These are the activations of a small neural network, seen along a few directions. Each row is one input.
In each table, some parts of the input vary, and every possible input appears once, in random order.
A made-up example of a description, with smaller parts first: one of 2 separate values, together with either a single point or one of 9 places around a ring or (one of 5 places around a ring, together with one of 6 places along a line).
Shared parts are said once, and a part with two or three values counts as separate values.

Other details of the inputs vary at random and push rows far along two fixed directions, the same in every table; ignore that.

Table:
row 1: 9,1,-19,1,0,-6,-1,0,-11,0,-27
row 2: -15,8,27,4,3,4,14,-8,12,5,35
row 3: -10,-3,13,-10,15,8,24,-13,5,16,25
row 4: -15,-14,25,-15,16,13,30,-11,14,13,35
row 5: 5,-3,-12,0,-12,-10,-17,9,-2,-15,-10
row 6: -4,-4,30,11,-12,2,-10,23,0,-21,-36
row 7: 19,4,-29,3,-4,-6,-18,6,-14,-1,-34
row 8: -2,-2,3,-13,18,10,21,-27,14,30,68
row 9: 14,-2,-14,7,-18,-18,-21,9,-3,-18,-22
row 10: 30,0,-32,2,-5,-14,-13,-10,0,6,2
row 11: -16,-15,26,-13,15,18,23,-10,15,19,43
row 12: 25,4,-42,-4,1,-10,-14,-6,-10,5,-5
row 13: -9,-4,26,5,-9,7,-12,26,-3,-22,-35
row 14: 13,6,-24,0,-8,-11,-22,14,-12,-20,-22
row 15: -26,-13,68,3,8,27,27,0,18,17,11
row 16: 34,29,-96,-4,-3,-36,-22,-33,-15,4,42
row 17: 18,4,-15,10,-7,-6,-10,-4,-4,6,-21
row 18: 1,-5,8,-7,13,6,22,-29,19,28,65
row 19: -11,-10,19,8,-4,14,-4,18,-5,-2,-47
row 20: -35,-14,63,0,10,32,26,2,15,18,11
row 21: 7,13,-9,3,-6,-7,-16,12,-8,-15,-11
row 22: 5,10,-13,13,-13,-13,-13,-2,-4,-9,-13
row 23: -18,4,22,6,-5,1,0,23,-6,-23,-41
row 24: 9,6,-19,-5,-3,-13,-7,7,-9,-20,-11
row 25: -6,3,31,12,-11,2,-9,24,-1,-21,-36
row 26: 21,0,-13,7,-6,-5,-11,-1,-2,3,-18
row 27: 5,12,-12,1,-3,-7,-15,13,-9,-17,-11
row 28: -10,-9,20,7,-3,13,-4,18,-6,-2,-48
row 29: -15,4,25,11,-9,6,-10,24,-4,-18,-37
row 30: -5,-8,24,8,-5,14,-7,19,-4,-2,-46
row 31: 10,2,-32,-20,21,-2,19,-41,11,34,92
row 32: -25,-10,25,-15,8,5,26,-8,15,-2,45
row 33: -2,1,6,-2,10,6,23,-31,14,32,58
row 34: -33,-19,60,-8,15,26,33,5,13,8,6
row 35: -15,-12,28,-9,13,19,22,-13,16,22,44
row 36: 40,31,-85,-11,3,-39,-14,-23,-16,-6,39
row 37: 24,1,-44,-7,2,-15,-5,-9,-8,1,-4
row 38: 23,7,-44,4,-4,-10,-14,-11,-9,11,-4
row 39: -15,-13,21,1,-12,4,-11,27,-1,-24,-35
row 40: 9,16,-45,1,-5,-23,-7,-10,-11,-11,0
row 41: -20,0,22,13,-12,6,-10,19,-3,-17,-39
row 42: -21,-7,22,-8,16,13,33,-16,10,21,34
row 43: -3,-16,23,4,-6,12,-8,22,1,-7,-43
row 44: 13,20,-40,1,-3,-16,-16,-3,-11,-8,5
Each input here is: one of 4 places along a line, together with either one of 5 places along a line or one of 6 places along a line.
Changing only the place on the line of 4 turns row 13 into row 24. The same change can be made to row 38. Which row results? -> row 42
Start at row 11 and move only the place on the line of 6, one step at a time. The first step leads to row 31. Which rows follow, in order? -> row 12, row 7, row 28, row 19

Table:
row 45: 1,-4,6,1,4,5,2,9,-7,0,-31
row 46: 24,-7,-28,8,-17,-6,-33,20,-16,-11,-67
row 47: 4,-5,8,-1,3,9,-3,13,-6,1,-30
row 48: -6,-1,14,5,-9,2,-14,22,-1,-20,-29
row 49: 3,-1,-27,-7,6,-7,10,-22,-1,17,22
row 50: 6,-4,12,15,-4,9,-4,3,-1,9,-32
row 51: 21,7,-16,4,5,-3,4,-24,1,26,23
row 52: 24,-1,-28,8,-10,-4,-30,24,-20,-15,-75
row 53: -26,-1,25,2,-2,8,4,12,-1,-11,-5
row 54: -20,-6,29,2,-4,8,-3,15,4,-11,-4
row 55: -25,0,26,2,-2,4,11,8,4,-15,-8
row 56: -9,12,-2,-11,10,-8,24,-24,7,4,61
row 57: -20,0,34,13,-8,8,-1,9,5,-1,-9
row 58: 10,11,-21,-5,2,-11,-5,-9,1,-3,34
row 59: -16,-10,18,-3,6,14,11,1,1,10,-6
row 60: -11,-10,22,-4,8,19,7,6,4,9,-6
row 61: 6,17,-22,-7,5,-12,3,-11,-5,-3,32
row 62: 28,-5,-25,9,-14,-7,-31,23,-16,-15,-74
row 63: -22,-1,31,0,1,13,1,18,3,-11,-7
row 64: -14,-8,19,-2,9,15,13,2,4,9,-7
row 65: 1,-17,25,-3,1,7,11,4,8,5,-4
row 66: -7,-8,29,11,1,18,7,-3,8,17,-10
row 67: -19,2,37,13,-6,10,2,10,8,-3,-11
row 68: -16,-9,31,1,-5,4,1,12,10,-16,-4
row 69: 12,13,-19,-7,3,-13,-4,-9,0,-3,35
row 70: 20,-6,-23,-7,4,-8,5,-17,6,13,28
row 71: 22,0,-28,9,-12,-16,-19,17,-20,-17,-78
row 72: 14,2,-19,5,0,0,-1,-25,2,27,23
row 73: 10,18,-18,7,-2,-11,-3,-15,2,7,29
row 74: -16,5,43,12,-5,8,5,11,6,-4,-12
row 75: -1,-9,2,-1,-1,11,-8,10,-6,3,-26
row 76: -12,-8,37,0,-4,2,4,13,8,-18,-5
row 77: -3,11,-26,-4,-2,-16,3,-15,-3,-4,30
row 78: -27,-12,52,-3,4,12,19,4,18,-8,26
row 79: 1,15,-25,-5,4,-10,1,-11,-3,-2,31
row 80: 21,19,-39,-5,-1,-18,-16,-1,-12,-9,9
row 81: -5,-2,-3,-9,3,-7,8,-19,12,4,60
row 82: 45,-1,-69,2,-17,-27,-33,-3,-15,-5,-32
row 83: -23,2,29,2,2,9,8,14,0,-13,-7
row 84: -21,0,32,0,2,13,3,19,2,-12,-7
row 85: 14,17,-43,-1,-5,-24,-7,-9,-10,-14,6
row 86: -29,-13,41,-7,17,18,38,-11,15,18,26
row 87: 12,4,-30,-7,13,-4,8,-19,-3,17,25
row 88: 14,14,-43,-3,-4,-16,-21,-2,-12,-6,11
row 89: 20,1,-20,-9,8,-4,4,-16,1,17,28
row 90: 18,-7,-24,-7,3,-7,3,-17,7,14,27
row 91: 6,1,-27,-7,9,-7,12,-21,2,16,22
row 92: -7,-13,23,-2,4,16,6,5,8,8,-5
Changing only one part turns row 73 into row 57. The same change can be made to row 52. Which row results? -> row 75
Changing only one part turns row 51 into row 66. The same change can be made to row 61. Which row results? -> row 79
What is each input in this table made of? -> one of 2 separate values, together with one of 4 places along a line, together with either a single point or one of 5 places along a line
Which other rows does row 49 become when the place on the line of 4 takes its other values? List them by row number. -> row 71, row 86, row 91
List by row number the other rows that have the place on the line of 4 and the choice among 2 separate values in common with row 53. -> row 54, row 57, row 77, row 81, row 88
Which other rows does row 76 become when the choice among 2 separate values takes its other values? List them by row number. -> row 65

Table:
row 93: 16,8,-34,-2,-6,-18,-15,3,-5,-13,1
row 94: 2,-10,3,-7,10,7,11,-10,8,15,19
row 95: 45,5,-67,4,-11,-24,-26,-8,-15,-2,-27
row 96: 19,-5,-25,-8,4,-2,-8,-4,-7,6,-4
row 97: -5,-11,21,5,-3,10,2,4,5,7,-21
row 98: -6,8,1,-9,7,-5,14,-24,12,11,65
row 99: 1,2,-11,-8,0,-6,-6,5,-3,-9,11
row 100: 8,14,-3,16,-15,-7,-25,18,-9,-21,-40
row 101: -10,-2,27,8,3,18,7,-2,9,18,4
row 102: 11,8,-22,-2,-5,-13,-3,-9,0,-8,23
row 103: -14,7,21,0,6,1,16,-14,11,8,52
row 104: -26,-15,42,2,2,20,12,33,-8,-14,-74
row 105: -31,0,19,-4,4,6,10,13,-6,-17,-17
row 106: -10,-8,28,7,2,12,11,-4,7,18,6
Changing only one part turns row 98 into row 97. The same change can be made to row 102. Which row results? -> row 95
What is each input in this table made of? -> one of 2 separate values, together with either a single point or one of 6 places along a line
Which other rows does row 99 become when the choice among 2 separate values takes its other values? List them by row number. -> row 96
